Each row below holds a small network's activations on one input, seen along a few directions.
Each table varies a few parts of the input and shows all the possible inputs, shuffled.
A made-up example of a description, with smaller parts first: ring(8) and (point or ring(11) or (values(3) and line(6))).
Shared parts are said once, and a part with two or three values counts as separate values.
(in the rows, 128 means zero)

Rows:
R1: [ 87 154 193 123 122  24 184 167 108 148 203 174 102 148]
R2: [118 143 112 102 189 135 153 132  88  77 164 136 179  97]
R3: [173 105 120 105 124  98 138 120 138 134  99 127  79 166]
R4: [ 65 122 115 177 145 104  77 125 177 149 113 193 137 108]
R5: [149 117 143 138  88 153 112 117 150 152 102  76 125 147]
R6: [171 120  94  89 146 130 151 122 137 111  93 129  84 130]
R7: [152 127 126 117 106 177 128 122 134 128  98  77 131 116]
R8: [161 129  94  98 127 167 145 123 136 115  97 100 114 107]
R9: [ 97 145 138 148 143 154 114 130  79 107 175 133 185 107]
R10: [ 67 138 130 179 118 151  89 132 118 134 162 162 168 109]
R11: [167 106 143 133 100 114 117 119 143 154 102 100 103 172]
- What do these inputs look like to the network? => point or line(4) or ring(6)
- Start at R4 and move only the line(4) part, one step at a time. The first step leads to R10. Which rows follow, in order? => R9, R2

Rows:
R12: [169 128 133  75 126 114 179 135 161 127  91  79  99 129]
R13: [142 123 117 141  80 179 104 118 163 155  77  91  99 118]
R14: [147 119  71 114 134 150 120 113 162 124  82 147  86 118]
R15: [161 101 131 149  91 172  83 106 132 146  86  85 119 157]
R16: [165 133 149  92  94 147 160 130 153 140  89  56 108 117]
R17: [158 111  87 102 138 107 139 122 179 136  80 137  78 131]
R18: [176 121 136 124  96 183 120 115 100 126 114  61 130 142]
R19: [ 66 127 126 186 142 151  70 119 117 122 165 149 218 116]
R20: [160 135  95 103 109 191 143 129 115 112 103 110 101 104]
R21: [176  94 137 118 131  99 118 111 165 143  78  95 110 179]
R22: [181 122 102 117 120 184 123 117  88 107 119 101 123 137]
R23: [ 77 150 148 141 187 109 126 135  82  93 194 156 198 107]
R24: [ 54 164 142 128 177 121 149 150 109  98 179 167 177  69]
R25: [171 122  99  70 144 116 177 132 142 111 102 116  87 122]
R26: [159 129  82  82 139 159 158 123 125  99 103 127  94 109]
R27: [ 55 149 148 161 148  67 121 151 132 142 160 212 127  98]
R28: [156 135 129 109  84 190 141 128 127 130  97  70 107 109]
R29: [ 42 150 131 165 172 107 109 140 147 122 157 191 170  77]
R30: [166 103  97 142 114 173  85 107 120 128  90 125 112 151]
R31: [ 75 128 160 168 157  59  98 136 100 132 170 206 147 139]
R32: [ 80 161 173 130  87  82 178 166 108 149 202 160 100 134]
R33: [170  99 152 133 101 131 101 107 156 156  77  72 120 166]
R34: [179  88 100 111 148 100 119 108 147 125  89 132  99 171]
R35: [ 89 123 175 171  93  63 117 143 113 163 187 178 114 181]
R36: [ 45 147 114 180 133 162  95 134 148 133 157 156 199  74]
R37: [151 121 138 125  90 137 123 121 188 165  68  79  99 127]
R38: [155 116 123 109 120 105 140 125 197 153  69 101  89 137]
R39: [187 120 157 107 107 141 139 116 125 136 106  47 132 153]
R40: [ 62 130 144 171 181  97  84 124 116 110 166 185 191 119]
R41: [ 69 145 164 164  83  70 140 157 144 173 179 183  95 142]
R42: [193 108 106  85 155 109 159 118 114 106 118 108 111 157]
R43: [192 115 142  90 138 108 159 120 132 122 108  70 123 165]
R44: [ 81 146 130 155 147 162 110 130  84 103 191 122 224 102]
R45: [ 89 150 164 138 164  71 138 146  66 114 199 179 157 127]
R46: [ 67 165 158 125 154  81 162 162  94 119 184 189 133  90]
R47: [ 58 160 124 144 137 175 134 144 111 109 178 132 205  65]
R48: [147 125  84 134 105 181 106 120 152 138  82 130  93 113]
R49: [102 146 179 142  99  73 155 151  81 145 217 152 124 168]
R50: [181 116  89  97 150 152 139 110  97  94 119 119 117 143]
R51: [166  96  83 122 144 142 100 100 129 114  90 142 105 157]
- The inputs of R23 and R24 match in every part but one. If R50 is changed in the same way as R23 into R24, which row does it become? => R26
- The inputs of R40 and R29 match in every part but one. If R34 is changed in the same way as R40 into R29, which row does it become? => R17
- What do these inputs look like to the network? => values(4) and (line(4) or ring(6))
- Start at R36 and move only the line(4) part, one step at a time. The first step leads to R29. Which rows follow, in order? => R27, R41

Rows:
R52: [ 89 171 203 126 120  69 185 166  82 149 227 129 128 127]
R53: [ 48 123 169 184 133  58  79 130 128 160 179 216 150 170]
R54: [192 126 133 103 108 183 149 108  91 113 131  25 182 143]
R55: [170  98  75  85 168 184 138 111 132  84  77  96 133 127]
R56: [119 121 127 161  79 212  82 109 157 155  63  89 133 101]
R57: [169 111  60 113 156 191 112  89 149 101  77 122 106 104]
R58: [ 66 148 166 204 118 165  83 135  70 112 206 127 222 123]
R59: [194 120 129  69 135  79 160 121 109 111 110 107  66 175]
R60: [192 125  89  81 157 175 128 103  91  78  94  77 129 126]
R61: [211 111 165  78 119  95 170 137  91 127 126  96  82 175]
R62: [ 77 184 160 135 140 165 152 153  64 116 208  94 200  81]
R63: [153 125 128 148  94  90 108 133 192 180  71 136  78 156]
R64: [ 64 119  76 169 196 124  71 118 124 106 134 207 189  68]
R65: [170 111 101 105 135  89 144 109 167 135  89 149  43 156]
R66: [199 118 174  92  88  87 181 123 109 147 148  61 116 190]
R67: [112 115 138 165  49 215  76 117 168 157 100  52 154 109]
R68: [ 85 152 131 103 191  49 178 153 152 104 151 207 104  99]
R69: [172  96 115  77 147  86 170 132 149 118  91 124  71 177]
R70: [ 79 159  93 107 212 146 143 132 136  66 139 178 169  48]
R71: [ 71 114 116 164 177  28 103 139 142 143 144 235 128 115]
R72: [155 107  95 126 116  90 129 129 186 160  87 150  59 162]
R73: [114 114 183 157  33 112 107 132 186 196 107  83  87 161]
R74: [100 162 142  81 124  71 217 172  96 115 194 176  99 104]
R75: [122 118 172 153  62 107 112 127 176 191  72 119  68 151]
R76: [ 74 137 210 196 103  71 118 151  86 151 218 162 154 171]
R77: [152 126  85 154 112 194  76 114 173 146  64 108 140 105]
R78: [ 90 173 102  88 144 168 185 157  79  79 176 145 168  57]
R79: [ 41 130 126 192 148 154  47 111 111 120 169 185 214 123]
R80: [206 117 124  89 140 190 138 120  73  92 109  63 147 126]
R81: [154 108  53 134 136 193  97 109 168 128  77 123 121 111]
- The inputs of R56 and R75 match in every part but one. If R78 is changed in the same way as R56 into R75, which row does it become? => R74
- What do these inputs look like to the network? => values(2) and (ring(6) or line(9))
- Change only the values(2) part in R73. List by row number the other rows that result. => R67
